arr = -11.1,-16.6,-8.7,9.8,-62.4,-43.1,-50.6,-28.2,50.7,16.4
Read off the minimum.
Answer: -62.4
Read off the largest entry.
Answer: 50.7

Questions about the grid below.
1) What is the top entry of the column that holds the smallest entry?
2) What is the entry directly above -50.4?
3) What is the second-last entry, reading row by row?
4) What is the last entry, reading row by row?
5) What is the entry just right of -78.8?
6) What is the last entry in the row that holds the largest entry?
7) What is the entry in the top-right corner?
8) What is the entry directly above the smallest entry?
-15.6,-57.9,-1.3,-30.3,-38.6,18.9,-32.3,-7.8,28.0,40.1
-13.3,-65.7,8.3,-16.3,-45.2,12.4,-26.8,4.3,20.3,46.5
-35.9,20.7,8.1,-4.8,5.1,-73.6,28.6,-37.5,-33.4,-19.5
-29.3,-31.5,-19.6,-48.9,-14.9,18.7,-34.5,-32.2,38.0,21.0
-16.2,-65.5,21.4,9.9,-43.3,-15.0,-6.3,27.0,1.2,47.7
-22.8,-45.5,26.5,26.6,-28.6,-48.3,16.0,29.9,-16.9,34.8
-13.6,-68.8,15.8,-2.2,-46.8,0.2,-17.5,17.4,10.8,48.8
-38.8,11.3,13.9,8.1,3.2,-78.8,32.9,-20.8,-34.2,-10.4
-34.2,-15.4,23.7,26.8,-9.9,-72.7,30.2,11.2,-30.5,12.2
-38.6,-14.7,-27.2,-50.4,0.2,12.2,-30.9,-39.7,40.0,11.0
-28.5,-30.2,25.6,29.1,-19.3,-62.2,24.9,22.8,-24.6,24.3
-20.7,-46.4,-11.1,-42.1,-28.3,21.3,-34.5,-20.8,34.2,31.1
-38.2,-1.0,19.8,19.6,-1.7,-78.3,33.2,-4.3,-33.7,0.1
-18.5,-57.8,24.5,19.9,-37.1,-32.0,5.1,31.2,-8.1,43.4
1) 18.9
2) 26.8
3) -8.1
4) 43.4
5) 32.9
6) 48.8
7) 40.1
8) 0.2

a =
[[-110  -85   -9   88  -62  -58  172   30  -85  -22   48   55 -124   51
    77]
 [-133  146    3  256  -18   93 -220    8   79  -57  343 -201  346 -193
  -271]
 [-155   19   53  220    9   26 -107   49  -67 -142  190  -95  211 -167
  -101]
 [-740  153  204  807 -178  188 -266  304 -180  -90  217 -299 -198 -159
  -412]
 [ 563 -191 -245 -580   52 -329  130 -315  -14  -55  -79  353  217  -43
   320]
 [-350   -4   67  262  -88   61  -56  118 -117  -43  146  -83 -118  -70
  -111]
 [ -41   29  -51  156  -29   21  -12  -28  130  -89  145 -146   17 -118
  -189]]
Report the entry at the centre.
A: 304
The entry just right of the smallest entry: 153
Report the entry just left of 807.
A: 204
The entry just right of -133: 146
Report the smallest entry.
A: -740
The entry just left of 67: -4
The entry just right of the largest entry is -178
The entry just right of 26 is -107
The entry just left of the centre entry is -266
The entry just right of the centre entry: -180
Report the largest entry.
A: 807

B =
[[ 10.7  19.5 -46.3 -59.9  -4.5  48.8  17.7   5.9 -16.9 -41.4  11.7   3.8]
 [ 32.2   5.1  -8.1 -28.6   5.1 -23.4 -19.7   5.0  -7.6  10.6  -9.0 -13.8]
 [-40.4  25.3 -17.8  -1.4  15.4  -6.3 -24.8  51.9  30.7  21.4 -29.2 -20.9]
 [ 20.8  33.6  -2.0   4.7 -13.7  10.9 -30.3 -27.9 -18.6  -6.4  -0.3 -10.8]
 [ 38.2 -24.1 -45.6   9.6   4.5  -0.3  -7.5  27.7 -30.0 -17.5  13.4 -24.8]
 [-43.6 -17.1   0.7  64.5  32.4  68.0  34.3  17.2 -19.6  -7.7   0.9 -44.4]
 [-40.5  14.6   4.0  36.2  42.0  34.3  20.8   3.1 -46.2  21.3 -12.3   3.0]
 [ -3.3   4.7  21.8  19.8 -24.6  -0.9 -28.4  16.0   4.5 -17.1  -2.4  -1.3]
 [-17.1 -36.5 -36.9  12.8  25.6   8.9  -3.0  30.8 -11.2   6.2  44.1  39.1]
 [-19.9  14.2  23.8  25.1  21.6 -26.7  36.0 -40.1 -54.4 -15.0  16.6 -20.5]
 [ 34.2  10.1   3.6   8.9 -17.7 -20.3   4.5   2.9   9.7   2.6 -51.0
  -25.8]]
Find the entry just right of -30.3.
-27.9
The entry just left of -9.0: 10.6
Find the entry just left of the largest entry.
32.4
Find the entry just right of the largest entry.
34.3
The entry just left of -24.6 is 19.8
The entry just left of 21.6: 25.1
The entry just left of 3.0 is -12.3
The largest entry: 68.0
The entry just left of the smallest entry: -46.3
The entry just right of 4.0: 36.2
Find the entry just left of -25.8.
-51.0
The entry just right of 5.0 is -7.6
Find the entry just left of -13.8.
-9.0
The entry just left of 23.8 -> 14.2
Find the entry just right of 10.7.
19.5

Questions about the array below.
1) Give the smallest entry.
2) Give the entry just left of -1.102.
array([[ 0.169, -1.729,  1.515,  1.735, -1.108, -1.131, -0.164, -0.959,
        -1.208,  2.001,  0.102,  0.031],
       [ 1.691,  0.174,  0.008,  0.971,  1.464,  0.904,  1.686,  1.236,
        -0.640, -0.583,  1.734, -2.239],
       [ 1.652, -1.079,  0.934, -0.131, -0.860, -0.837, -0.548,  0.450,
         0.314, -0.174,  1.210,  0.486],
       [-0.068,  0.571,  0.665,  0.524, -1.207, -0.409,  0.592,  0.201,
        -0.801,  0.198,  1.193, -0.178],
       [ 0.839,  0.715, -0.651, -0.131,  1.569,  1.128,  0.954,  1.165,
        -0.645,  0.350,  1.217,  0.538],
       [-1.312,  0.757,  0.603,  0.584,  2.374,  1.423,  2.415,  2.960,
        -1.102,  0.521,  1.415, -0.282],
       [ 1.802,  0.964, -1.784,  0.039,  0.676,  0.607,  2.003,  1.940,
         1.041, -1.298,  0.121, -0.600],
       [-1.796,  0.680,  1.581,  0.852, -2.201, -2.332, -2.181, -0.742,
         0.121, -0.353,  1.193,  0.565]])
1) -2.332
2) 2.960
